Each row below holds a small network's activations on one input, seen along a few directions.
In each table, some parts of the input vary, and every possible input appears once, in random order.
A made-up example of a description, with smaller parts first: ring(8) and (point or (values(2) and line(4)) or ring(11)).
Shared parts are said once, and a part with two or three values counts as separate values.
In the rows, 128 means zero.

Other details of the inputs vary at random and push rows far along two fixed directions, the same in every table; ignore that.

Rows:
R1: [136 137 129 130 137 131 120 119 126 125 129 126 118]
R2: [136 120 137 103 180 107 130 145 145 124 126 117  98]
R3: [133 135 129 134 145 131 122 133 128 134 131 127 126]
R4: [114 137 130 124 113 140 134 103 117 120 126 145 114]
R5: [110 142 129 134 108 130 127 108 126 110 128 140 108]
R6: [117 147 115 129 100 127 125 118 123 111 128 131 137]
R7: [132 149 123 129 109 131 118  99 129 110 122 131 115]
R8: [135 146 132 134 117 142 127 100 114 129 132 147 120]
R9: [114 133 127 138  93 128 129 119 119 120 121 127 139]
R10: [149 122 137 127 181 108 130 147 146 133 133 120  97]
R11: [130 147 140 140 107 135 125 107 131 121 130 145 117]
R12: [110 132 122 135 105 121 130 124 124 122 127 125 133]
R13: [136 100 133 107 176 109 142 149 138 134 131 129  98]
R14: [115 117 118 126 120 123 133 144 129 135 129 123 138]
R15: [138 134 134 137 130 120 133 130 135 129 130 135 125]
R16: [147 116 149 119 181 113 133 146 150 140 129 124 101]
R17: [123 114 125 126 121 125 135 145 128 135 123 122 139]
R18: [133 149 127 139 111 134 119 104 124 114 130 135 113]
R19: [ 97 108 105 139  95 150 111 164 110 145 119 109 212]
R20: [111 140 137 127 106 133 127 104 120 120 125 135 110]
R21: [141 136 121 136 132 121 126 126 128 123 131 125 121]
R22: [142 145 121 133 106 134 130 107 119 122 135 143 115]
R23: [112 113  91 143 118 146 101 171 114 150 130 104 220]
R24: [136 137 136 135 102 135 141 109 123 125 135 147 119]
R25: [111  87 111 120 159 121 121 189 133 154 126  97 178]
R26: [111 149 121 129 102 133 117 116 125 109 127 131 135]
R27: [107 124 106 149  93 155 109 154 113 148 128 126 217]
R28: [110 135 116 137 109 126 131 125 125 117 128 131 132]
R29: [135 141 110 126 101 134 123 111 124 122 127 132 135]
R30: [138 148 118 130 106 125 125  99 126 112 123 132 117]
R31: [140 141 129 134 112 138 129 105 111 128 136 153 120]
R32: [137 152 126 144 111 129 131 108 119 120 133 143 116]
R33: [150  97 146 111 173 113 144 147 139 137 130 124 104]
R34: [134 116 131 127 129 126 141 139 133 132 131 126 129]
R35: [126 119 128 137 126 123 132 141 132 128 128 115 143]
R36: [124 138 142 132 107 141 130 103 123 120 127 135 115]
R37: [151 112 148 115 182 116 138 141 145 144 128 129 105]
R38: [126  99 119 138 163 114 125 187 145 147 129  93 176]
R39: [143 122 118 114 137 125 123 123 128 130 126 126 130]
R40: [137 144 129 130 116 141 124  97 115 124 130 140 119]
R41: [123 115 138 120 135 131 131 132 125 135 118 121 129]
R42: [145 109 133  97 175 106 137 145 139 131 131 125 102]
R43: [157 118 131 122 175 108 140 149 140 140 137 130  99]
R44: [109 142 131 129 112 137 128 106 121 115 126 141 110]
R45: [155 113 141 119 172 107 144 150 148 142 133 132 103]
R46: [139 132 125 115 137 129 123 110 128 127 122 125 123]
R47: [131 120 140 124 132 136 135 122 127 132 125 127 125]
R48: [132 137 143 131 110 144 134 100 120 127 131 143 122]
R49: [140 115 136  98 181 110 135 141 141 130 127 120 102]
R50: [119 137 122 128 102 132 140 112 122 118 132 148 110]
R51: [112 119 130 132 124 124 121 142 132 128 120 112 140]
R52: [ 96 107 113 137 127 138 107 174 126 146 116  92 196]
R53: [128 141 144 135 109 141 129 103 124 123 131 139 117]
R54: [111 139 135 132 102 126 126 106 125 115 127 134 108]
R55: [135 137 125 120 136 128 119 114 132 121 121 122 119]
R56: [137 132 141 131 106 140 136 104 117 126 134 150 122]
R57: [108 133 128 127 102 141 127 111 114 128 124 133 135]
R58: [130 128 140 136 129 127 128 127 137 126 132 125 122]
R59: [101 108 111 146 124 136 110 174 134 141 125  92 198]
R60: [145 115 127 102 169 103 141 149 146 129 133 123  98]
Each input here is: ring(6) and ring(10).
- The inputs of R39 and R55 match in every part but the ring(6) part. If R25 is changed in the same way as R39 into R55, which row does it become? => R20

Rows:
R61: [ 74 124  91 155  65 168  93 147 105 137 115  99 239]
R62: [144  87 125 118 169 127 140 176 137 159 135 116 167]
R63: [118 113 115 103 137 122 128 129 121 127 118 119 123]
R64: [154 138 141 118 134 131 128  98 132 120 129 142 101]
R65: [120 137 152 132 120 109 141 113 138 109 125 132  85]
R66: [157 139 149 123 135 130 135  99 127 127 129 145 104]
R67: [102 148 131 140  83 127 128 104 131 102 124 132 115]
R68: [119 121 150 123 112 114 153 121 132 111 133 144  85]
R69: [134 119 154 117 122 128 144 105 121 131 124 141  91]
R70: [152 146 133 108 138 131 122  96 129 115 128 136  99]
R71: [150 137 123  97 134 124 131 100 121 119 126 146  99]
R72: [132 148 136 118 142 132 123 101 129 115 129 137  90]
R73: [133 127 153 123 129 126 137 101 122 123 121 134  92]
R74: [160 133 136 142 125 124 153 115 128 127 143 155  97]
R75: [ 74 161 119 161   8 162 119 100 102 110 123 146 177]
R76: [163 143 139 144 125 121 142 112 132 131 137 150  96]
R77: [145 120 104 132 184 108 109 176 149 138 134  90 150]
R78: [121  99 117 110 181 118 117 168 141 139 117  85 144]
R79: [158 149 131 142 132 118 127 106 136 117 137 139  93]
R80: [134 124 151 124 131 135 149 112 121 131 139 158  95]
R81: [ 72 174 102 155  25 157 109  89 108  95 121 130 171]
R82: [145 161 127 161  96 135 124 101 120 121 135 145 128]
R83: [131 110 152 115 121 130 151 107 116 128 131 146  91]
R84: [147  97 128 119 169 125 130 173 141 161 128 112 166]
R85: [125 106 133 132 183 122 120 176 140 151 127 105 154]
R86: [133 140 145 126 138 131 128 103 131 120 130 143  91]
R87: [101  95 101 111 168  94 126 194 151 133 120  86 154]
R88: [120 103 108 106 185 114 119 177 136 146 125 106 147]
R89: [ 95 144  60 159  69 152  90 159 104 135 129 109 244]
R90: [126  98 133 126 177 124 127 182 140 161 129 112 155]
- The inputs of R65 and R82 match in every part but one. If R75 is changed in the same way as R65 into R82, which row does it become? => R76
- What is each input in this table made of? => line(5) and line(6)
- Change only the line(6) part in R83. List by row number the other rows that result. => R61, R63, R69, R73, R78
- Start at R67 and move only the line(5) part, one step at a time. The first step leads to R61. Which rows follow, in order? => R86, R64, R79

Rows:
R91: [146 134 135 136 135 133 128 117 125 135 132 134 119]
R92: [124 140 125 122 133 123 124 120 132 119 127 131 114]
R93: [136 131 139 131 133 128 138 124 129 130 135 145 111]
R94: [131 128 128 116 127 127 135 118 125 126 125 132 118]
R95: [139  81 113 127 198 107 125 216 156 163 131  87 183]
R96: [151 136 124 128 135 132 126 117 122 131 133 137 121]
R97: [120 126 134 126 124 123 132 126 126 126 126 134 109]
R98: [117 128 132 128 128 126 132 123 129 119 127 128 109]
R99: [123 126 137 129 122 122 133 125 128 125 126 130 111]
R100: [136 131 140 136 127 129 138 126 131 132 135 140 119]
R101: [143 135 132 134 136 135 126 117 122 133 133 137 119]
R102: [127  77 120 118 200 105 125 208 151 159 121  77 174]
R103: [124 139 134 129 130 123 125 122 134 119 126 127 113]
R104: [135 128 131 115 128 132 128 118 128 126 128 133 118]
R105: [128 128 128 128 124 121 132 121 132 116 127 124 113]
R106: [121 139 132 126 132 124 125 122 133 120 125 130 112]
R107: [137 126 135 120 126 130 129 117 130 125 126 131 120]
R108: [129 127 125 120 122 120 133 124 126 124 128 132 112]
R109: [126 127 139 121 130 134 128 120 127 127 128 135 116]
R110: [132 126 129 125 120 119 133 123 129 123 126 130 114]
R111: [ 86 140 100 158  50 157 106 134 104 130 123 120 210]
R112: [137 132 130 128 131 128 136 125 126 128 137 145 120]
R113: [125 129 133 131 124 122 133 122 131 118 128 124 112]
R114: [129 126 142 123 128 132 130 119 129 127 128 132 117]
R115: [134 126 140 123 126 130 130 118 130 126 127 130 119]
R116: [134 126 133 120 126 125 135 117 127 125 123 130 120]
R117: [125 127 130 117 131 128 134 117 123 127 125 134 117]
R118: [132 139 127 126 128 120 125 120 136 117 125 126 116]
R119: [120  78 110 112 201 116 113 213 149 161 125  80 186]
R120: [130 141 123 121 129 121 125 121 134 118 127 128 115]
R121: [129 139 133 129 128 120 126 121 135 118 126 126 115]
R122: [123 127 127 121 125 122 131 123 124 125 128 134 111]
R123: [125 130 124 123 125 123 132 122 129 117 129 126 112]
R124: [153 134 129 133 133 131 127 115 126 132 131 135 122]
R125: [141 131 138 135 125 127 138 124 133 132 135 139 120]
R126: [ 95 151  84 164  54 178  93 128  91 138 130 127 238]
R127: [150 134 133 136 132 131 127 117 126 134 130 133 120]
R128: [143 132 129 127 128 127 137 125 128 128 136 143 121]
R129: [ 77 140 100 153  55 169 106 130  98 133 120 124 219]
R130: [125 126 140 124 128 128 136 119 126 127 124 131 117]
R131: [119 128 135 131 126 124 132 123 130 118 128 125 111]
R132: [120 129 126 123 129 124 131 121 128 119 129 129 111]
- The inputs of R93 and R95 match in every part but one. If R97 is changed in the same way as R93 into R95, which row does it become? => R110
- What is each input in this table made of? => ring(6) and (values(2) or line(5))
- Change only the line(5) part in R122. List by row number the other rows that result. => R92, R117, R119, R132
- Change only the ring(6) part in R113. List by row number the other rows that result. => R98, R105, R123, R131, R132
- Which other rows agree with R120 in the ring(6) part? List them by row number. => R94, R96, R104, R108, R123, R128

Rows:
R133: [167  98 165 101 221  80 154 142 165 127 126 113  43]
R134: [133 161 153 119  88 139 141  55 116 101 125 162  74]
R135: [121 120 124 123 126 132 130 128 125 126 124 118 139]
R136: [154 133 127 143 138 146 121 129 126 143 142 135 149]
R137: [171 178 143 139  85 147 134  41 104 116 138 184  78]
R138: [124 120 121 121 125 130 132 130 126 127 126 123 140]
R139: [132 168 149 123  91 144 132  57 115  99 131 164  72]
R140: [130 132 111 134 125 120 124 135 128 128 128 122 135]
R141: [122 120 134 135 120 127 124 135 129 130 124 119 135]
R142: [114 123 133 140 126 128 128 136 126 132 126 125 133]
R143: [124 130 128 132 124 124 129 134 136 125 126 123 141]
R144: [121 131 125 140 130 130 117 133 133 123 128 117 133]
R145: [119 122 125 137 123 125 136 141 124 132 132 130 135]
R146: [123 121 130 120 123 131 125 134 129 133 125 129 140]
R147: [112 118 131 129 129 135 127 132 122 136 123 126 134]
R148: [125 135 120 122 133 130 116 128 125 129 121 121 138]
R149: [122 132 123 124 133 134 118 132 131 126 130 127 139]
R150: [123 123 126 135 122 125 131 133 130 125 127 116 137]
R151: [121 125 120 126 132 134 121 130 124 124 131 120 135]
R152: [117 121 129 138 124 127 133 138 123 132 130 125 133]
R153: [126 134 118 137 129 124 117 132 129 127 121 116 134]
R154: [128 139 116 132 128 122 119 135 133 128 125 124 137]
R155: [125 129 117 123 130 133 122 134 129 125 133 128 138]
R156: [119 127 125 128 134 136 116 128 126 124 127 119 135]
R157: [118 122 124 124 126 132 134 138 123 134 130 136 137]
R158: [121 137 127 137 130 130 118 135 136 124 129 120 135]
R159: [124 118 129 133 118 125 129 137 127 130 128 120 134]
R160: [130 132 111 120 130 126 121 132 125 129 127 128 139]
R161: [112 124 133 126 130 134 128 133 124 137 125 128 137]
R162: [120 125 126 135 123 125 135 142 127 131 132 133 137]
R163: [128 122 126 130 117 124 131 140 131 130 130 128 138]
R164: [114 117 126 127 127 134 132 134 119 136 127 127 134]
R165: [127 119 125 131 117 124 132 139 128 130 130 125 136]
R166: [129 129 110 121 130 126 121 130 121 129 127 124 138]
R167: [131 135 111 132 125 120 123 136 131 127 128 125 136]
R168: [115 124 130 125 129 133 129 136 125 136 127 134 138]
R169: [117 128 132 136 126 126 130 140 129 132 130 132 137]
R170: [127 132 114 136 126 122 121 133 126 127 126 117 133]
R171: [146 125 134 143 134 143 132 135 118 147 135 141 146]
R172: [123 136 123 136 129 128 120 137 137 124 132 125 137]
R173: [153 128 131 138 134 141 130 127 126 142 134 132 151]
R174: [122 129 121 139 127 128 122 135 131 123 132 118 133]
R175: [119 121 129 124 129 133 125 126 127 126 121 117 139]
R176: [125 129 117 137 126 126 125 137 132 124 134 123 134]
R177: [170 100 163  85 226  83 156 140 165 129 127 123  43]
R178: [126 140 120 134 130 124 118 133 132 128 122 118 136]
R179: [120 115 132 123 124 134 123 130 125 133 121 121 136]
R180: [122 125 136 132 121 127 125 136 132 132 125 122 137]
R181: [126 133 118 135 126 127 124 138 135 123 135 126 136]
R182: [126 128 114 123 131 128 119 128 119 128 125 119 137]
R183: [125 125 132 131 120 125 127 138 133 131 127 127 138]
R184: [139 162 145 129  79 131 148  64 120  98 132 167  75]
R185: [122 115 127 122 122 133 128 132 123 133 125 122 136]
R186: [115 128 136 137 127 128 128 138 128 134 127 127 136]
R187: [125 115 123 120 121 131 130 134 124 133 127 127 137]
R188: [127 135 116 120 132 127 117 130 127 129 124 126 140]
R189: [124 126 117 125 130 133 123 132 126 125 133 125 137]
R190: [126 124 122 132 121 123 134 134 131 125 129 121 138]
R191: [125 124 122 120 125 130 131 132 129 126 127 126 142]
R192: [120 121 134 121 124 133 124 132 127 135 122 123 138]
R193: [121 131 132 133 125 126 127 133 135 126 123 118 139]
R194: [117 118 123 125 126 133 134 136 121 135 129 132 136]
R195: [175  91 162  83 222  82 159 146 161 134 131 128  37]
R196: [169 161 159 135  83 149 145  50 107 117 137 184  74]
R197: [124 130 118 124 133 130 115 127 121 128 121 118 137]
- The inputs of R175 and R156 match in every part but one. If R143 is changed in the same way as R175 into R156, which row does it become? => R172
- The inputs of R177 and R188 match in every part but one. If R191 is changed in the same way as R177 into R188, which row does it become? => R160
- What is each input in this table made of? => line(5) and (point or (values(2) and ring(6)))
- Change only the line(5) part in R174. List by row number the other rows that result. => R150, R152, R159, R170
- Which other rows agree with R186 in the line(5) part? List them by row number. => R142, R145, R147, R152, R157, R161, R162, R164, R168, R169, R171, R194
